These are the activations of a small neural network, seen along a few directions. Each row is one input.
In each table, some parts of the input vary, and every possible input appears once, in random order.
Descriptions start from the smaller parts, as in this example, which fits no table here: values(3) and (point or line(9) or (line(4) and ring(8))).
Shared parts are said once, and a part with two or three values counts as separate values.

Other details of the inputs vary at random and push rows far along three fixed directions, the same in every table; ignore that.

A family of inputs:
R1: [ 6  2 11 13 -6 -1  7 -4  4 -1 -5  0 15]
R2: [-10   5  29 -43   5  -4  -7  10  10   8   6   4  -2]
R3: [ -9  -1  43 -14   2 -15 -11  28 -18  -6 -12  18  -3]
R4: [-12   0  29 -24  -2  -3  -5  10  -6   3   3  13  -7]
R5: [  2   6 -19 -13  -1  13   1 -18   9  16   6  -7 -11]
R6: [ -1  10  12   9  -5 -12   0   1 -17  -8  -8  14  13]
R7: [  1  -1 -26  32 -20  -7   1  -8 -12   7 -21  -5   4]
R8: [  1  -6   8  27  -9 -14  -8  21 -22  -5 -22   2   5]
R9: [ 17   3 -55  44 -24   8  15 -12 -10  20 -16 -24   3]
R10: [  4   3 -36  13 -20  10  15 -16  -2  21  -3 -12  -3]
R11: [ -3   9   1 -12  -9   0   5  -6  -3  23  -4  -5  -2]
R12: [-15 -46 -31 -13  63  32 -14 -12  52 -57  64 -11 -44]
R13: [ -7  -1  34   2  10  -2  -3  10  -4 -16  -4  23   9]
R14: [  0  -5  13  24 -11 -23 -17  21 -12 -13 -22   9   7]
R15: [ 14   3  -8  37 -12 -20   4  -1 -15  -9 -15  -1  17]
R16: [  9  -2 -19  15 -11  -5  -4  -2   0   6 -15  -4   2]
R17: [  0   4  24   3  12 -12  -8  11 -16 -19  -4  19   7]
R18: [  4   2 -21  12  -7   5   7   1  -5  10  -7  -5  -5]
R19: [  8   2  11  17  -4 -20  -2  10 -20 -15 -18   9  19]
R20: [ -5  17  49 -33   9   0   1   8   1   4   2  13  12]
R21: [  0   1   0  21  -8 -12 -11  12 -13  -4 -20   0   4]
R22: [  2   5 -13 -50   2  26   9 -25  32  30  42 -17 -17]
R23: [ 14  23 -33 -14  -6  15  22 -36   9  29  14 -22   5]
R24: [ -1   4  22 -26  -5  -5  -4  17  -2   4  -3   7   0]
R25: [ 16  -7 -48  41 -23   1  13 -11  -8  19 -17 -22   7]
R26: [ -3  12   4 -16  -8   1   2  -4   1  23  -1  -8  -1]
R27: [-11 -65 -35  62  51   8 -27  26  18 -96  28   3 -29]
R28: [ -8   7 -16 -44   3  26  10 -32  26  27  32 -13 -19]
R29: [-10   1  63 -40  22  -7  -7  22   6 -21   4  25   9]
R30: [ -2  15   9 -32   8  19  17 -21  16  17  16  -3   2]
Each input here is: line(5) and (values(2) or line(4)).
Q: The inputs of R16 and R21 match in every part but the line(5) part. If R24 is changed in the same way as R16 into R21, which row does it become?
A: R9
Q: A walk changes only the line(5) part. It starts at R12 and steps to R2. List the rest of the walk in order.
A: R26, R11, R28
Q: List by row number the other rows that have the line(5) part in common with R13.
A: R4, R6, R7, R10, R28
Q: Change only the values(2) part in R30. List by row number the other rows that result.
A: R17

A family of inputs:
R31: [-13  33  -5 -42 -24   4  10 -15  -5  41   5  -3  -9]
R32: [  3 -11  17  39 -20 -43 -15  39 -17 -16 -26  13  28]
R33: [  1  34   2 -29  -6  22  27 -23 -13  41   0  -1   1]
R34: [  4 -28 -51  58  24  20  17 -30   9 -42  18  -7   0]
R35: [ 11  -3  25  26 -15 -32 -12  40 -14 -13 -19   8  20]
R36: [ -5  23  34  -1 -14  -3  11   8 -34  11 -14  22  11]
R37: [ -2  -2  15   1 -27  -1   2  22  -7  29 -30  -7  -2]
R38: [  9   7 -26 -49  17  27   5 -35  57  18  47 -31 -13]
R39: [ -5 -18  30  16  44   3  -3  17  -7 -56   8  18   4]
R40: [  6  -6 -25  16 -39  13  16   1  -2  44 -17 -18  -4]
R41: [ -3  20  19 -21 -12  -6  -9  15 -31  16 -21   7  -2]
R42: [ 21  19 -24 -14 -32  -7  14 -31  17  52   0 -23  16]
R43: [  5  -8  14  26 -18 -31 -21  38 -33 -12 -25  10   5]
R44: [  2 -11 -33  35 -39   0   9 -11   3  43 -34 -18  -2]
R45: [-28  -5  43 -23  40   0 -15   4   0 -39  13  38 -15]
R46: [ 14  22  38 -31  -7  -7   7  12   1  15  -6   4  30]
R47: [ -5 -28 -19  10  16  -1 -21   7   9 -41  22  -6 -26]
R48: [ 16  24  23 -39 -17 -11   3   6   6  35   1  -9  15]
R49: [ 14  -7 -77  56 -29 -11   2 -25  -9  19 -21 -28   0]
R50: [  1 -28 -54  33  22   4 -15 -10  11 -29  16 -22 -26]
R51: [ -5   7   8 -28  27  19  14 -32  25  -7  28   3  -1]
R52: [ -5 -26  13  10  26 -14 -32  35  -9 -49   4   7 -20]
R53: [  7 -13  -1  -8  27   8  -4  -9  27 -26  18  -2   6]
R54: [ -5  11  35 -42 -21   0  -1  10   6  53 -21  -1  -9]
R55: [-15  38  39 -33 -16  -2  17  -7 -16  28  -2  22   6]
R56: [  5  -6 -36   5  33  34  19 -47  26 -12  30 -17  -4]
R57: [-21 -13  28  18  41   3 -19  13 -13 -54  -1  27 -13]
R58: [-17  -8  22  16 -34 -18  -5  33 -12  22 -31   5   7]
R59: [ 15  -2  20  27 -10 -22   1  26 -15 -15 -15  13  30]
R60: [ -4  -6 -47  59 -20 -19  -4  -5 -30   2 -34  -1   2]
R61: [-14  -5  -4 -35  20  22 -12   8   3 -21  30   7 -34]
R62: [ -1   5 -53  37 -11  -3  -1 -16 -22  16 -22 -17  -5]
R63: [ 12   4 -29 -32   7  31  18 -40  49   6  47 -20   1]
R64: [  4 -18  -4  17  34  23   9  -3   5 -42  24   6   2]
R65: [ -6   8  64 -78  32  -2 -13   4  37 -20  28  23   3]
Q: The inputs of R48 and R35 match in every part but one. If R41 is changed in the same way as R48 into R35, which row does it become?
A: R61
Q: What is each input in this table made of?
A: ring(5) and (point or ring(6))
Q: Change only the ring(6) part in R32. List by row number the other rows that result.
A: R31, R34, R47, R55, R63
Q: A walk changes only the ring(6) part. It starts at R38 and steps to R50. List the rest of the walk in order.
A: R62, R57, R56, R53
